A small network was trained on made-up records. Each row is its average activation on records with the value named, seen along a few directions.
Related values have similar rows: they may be neighbours, one step apart, or belong to one group.
Strong random noise was added to every row along 3 fixed directions; ignore it. To show where, here is one row again and again, with new noise each time:
[ -39 -185  -38 -177   83   97   42  131 -187  114   32  -78  -33  269
 -125  -25]
[   8 -162 -139 -181   84   59   21  191  -92  123   98  -44  -69  231
  -59  -77]
[   9  101  -43 -129  -24  -68  100   72   79  109  103   66   17  -31
  -10   27]
[-107   23  196 -122  -18   36  144  -62 -166   89  -57  -24   99   84
 -173  141]
[-105   21   82  -21  -27   76   77  144 -146  229   78   12  116  203
    7 -103]


Values of Ret:
c9: [ 233  -98 -356 -108  147    0 -141  273   49   28  172 -165  -67  236
   46 -143]
c3: [-212  310    0  234  -32   45    1   61  -54  133  -44  242  237  -17
   97 -257]
c5: [ 140 -884 -273 -282  298  203 -267  179 -334  -45  115 -276 -488  549
 -106 -131]
c12: [  26  158 -114    2  -88  -45   95 -114  152 -306 -170   -5   55 -245
 -259  161]
c2: [ 257  -76 -389  -26   93  -53 -228  212  272  -66  188 -222 -196   92
  164  -39]
c8: [  -9   36  -47 -119   22  -64   51  126    3   97  165   93    6   56
  -10    9]
c6: [ 116   65  286   87 -205  -11  -19 -249   44 -106   14  -87   -3 -195
   20  269]
c11: [ 212 -169 -432   58  122  -58 -265   60  249  -99  169  149 -327 -154
  267 -364]
c10: [ 100 -352 -453  164  180  122 -266  383   38 -119   11 -190 -144  245
  178 -348]
c1: [-126  301  225  574 -363  113  -99   49   86   66   67  162  282 -100
  357 -340]
c4: [-107 -324  -38 -124  235   22   47 -170 -165 -145 -317   -1 -171  -30
 -187   59]
c7: [  45  -26  126 -234  117 -147  118 -208   78  -35 -134   35 -150 -161
    2  275]
The values of Ret form a network in which each value has 3 neighbours.
How many steps from neighbour to neighbour lead from c4 to c2, at the fewest?
> 4
Name the neighbours of c12, in listed order.
> c9, c3, c10
Name the neighbours of c5, in listed order.
> c6, c11, c7
A value of Ret combines one of 2 hidden first parts with one of 6 second parts; all combinations occur once.
c2 and c6 share the first part; c2 and c10 share the second. Which value has the first part of c10 and the second part of c6?
> c1
c12 and c4 share the first part; c12 and c9 share the second. Which value has the first part of c9 and the second part of c4?
> c7
